Here are a small network's activations along a few directions, averaged over the inputs that share one value of a field.
Values that are neighbours, or in one group, have similar rows; names and order tell nothing.
Random noise pushes rows far along 3 fixed directions. That doesn't count. These rows show it; they differ only by the noise:
[ 102  -95  210  300  129 -228  -46  -36  203  -14  -49  -43 -149   71
  -43   92  -45  260 -217]
[  23  169  163   45   32    1  -47    7  -11  -90  118  -10  175 -155
  118   17   72  -69  -50]
[ -71  154  175   23   37  107  -11  -27  -15  -90  113   -2  110 -117
  159   45   -9 -100   41]
[ 283  354  121  -33  -29 -204 -171  110 -121 -123  195   -7  553 -382
   82  -74  361 -143 -236]
[-152 -137   26  346   82  -49  127  166  276  -82  188 -122 -316   73
  -17 -199   18  169 -117]


H, 11 values:
h2: [ 344  110  -62 -231   20  -99  -39 -103 -342   35 -375  336  183  -49
  -74  178   37 -150  -51]
h6: [-120  -58  -13   54 -151    6   31    7  115  -14  244 -159   -4  -89
    1 -179   96  141   28]
h5: [ -68  125   26   -8 -135 -120  -20  117 -129  -37  147  -47  187 -140
  -63  -13  -32  -40    9]
h1: [ 228  -35 -244  244  120 -293   90  447  133  -45   69   81   23  -80
 -226  -62  232  169 -376]
h3: [-231 -256  -70  163  208  383  400  -70   80  -22 -160   81 -699  498
  -78  195 -309   75  269]
h9: [ -33 -401  -72  -28   57  -84  -21  -79  159  233 -317    2 -441  343
 -201  -37 -259  108   18]
h4: [  74  -93    9 -256   89  -29 -188 -286   61  209 -273 -114   63  121
  -43   60 -130   87  -60]
h10: [-353   91 -163  103  -90  201  239  234 -168 -219  268  -32 -150   74
   51  -85  -37 -231  224]
h8: [-164   65   40 -197 -272  248  -72 -134  -37   18  141   -9  200 -225
  243  -84   11  -94  247]
h11: [-211  -57 -143 -226 -155  212 -107 -140   17  108   25  -90   43   -9
  169  -74  -64  -34  232]
h7: [ 237  -33 -144 -173   44  -53  -52  -39  -99  100 -189   58   44  104
 -132  -10  132 -103    7]
H is arranged as a ring.
- Going along H from h3 by way of its neighbour h1, in what order are h2, h9, h4, h10 met? => h10, h4, h9, h2
- Name the neighbours of h6, in listed order. => h5, h8

Y, 11 values:
y6: [ -95 -171 -186  384 -253 -444   65  423  385 -105  690 -380  -16 -209
 -243 -621  331  272 -301]
y8: [-183  -56 -112 -202  302  314  275  270   61  -42   29   35 -234   97
   -9 -220   57 -494   72]
y5: [-384 -256   -6 -180 -118  398  -62 -313   18   88 -138 -157 -331  322
  255   17 -217 -189  422]
y4: [ 325  -18 -202  222 -284 -460 -253  324  297   31  370 -227  298 -448
  -39 -796  726  231 -447]
y7: [ 397    6  464   42  237  -76  -88 -460 -228  153 -688  419 -110  272
 -135  900 -550  171   86]
y1: [ -26 -166  304  366  -38 -420 -168  -37  231   37   21 -133  -66   16
  -98  289 -347  504 -305]
y10: [  46   91 -181  -93  113  366  263  102 -180  -50 -151  196 -166  106
    8   82   78 -160  142]
y3: [  90   24  190  467   41 -499  -48  173  134 -196  191  -81   95 -141
  -38   48   92  263 -405]
y9: [ 549  385 -261 -506   67 -137 -272  -41 -273  108 -160  176  747 -315
  -21 -105  512 -225 -146]
y11: [ 299   20  -79 -345   13 -166 -310 -412 -140  228 -465   33  265   56
  -50  140  -27  190 -110]
y2: [ -67  386  528 -303    6  398   14 -477 -568  -90 -292  327  270   62
  233  971 -560 -331  510]
Y is arranged as a ring.
- Going along Y from y3 by way of its neighbour y1, in what order are y8, y7, y9, y11 met? => y11, y9, y8, y7
- Name the neighbours of y4, in listed order. => y6, y5
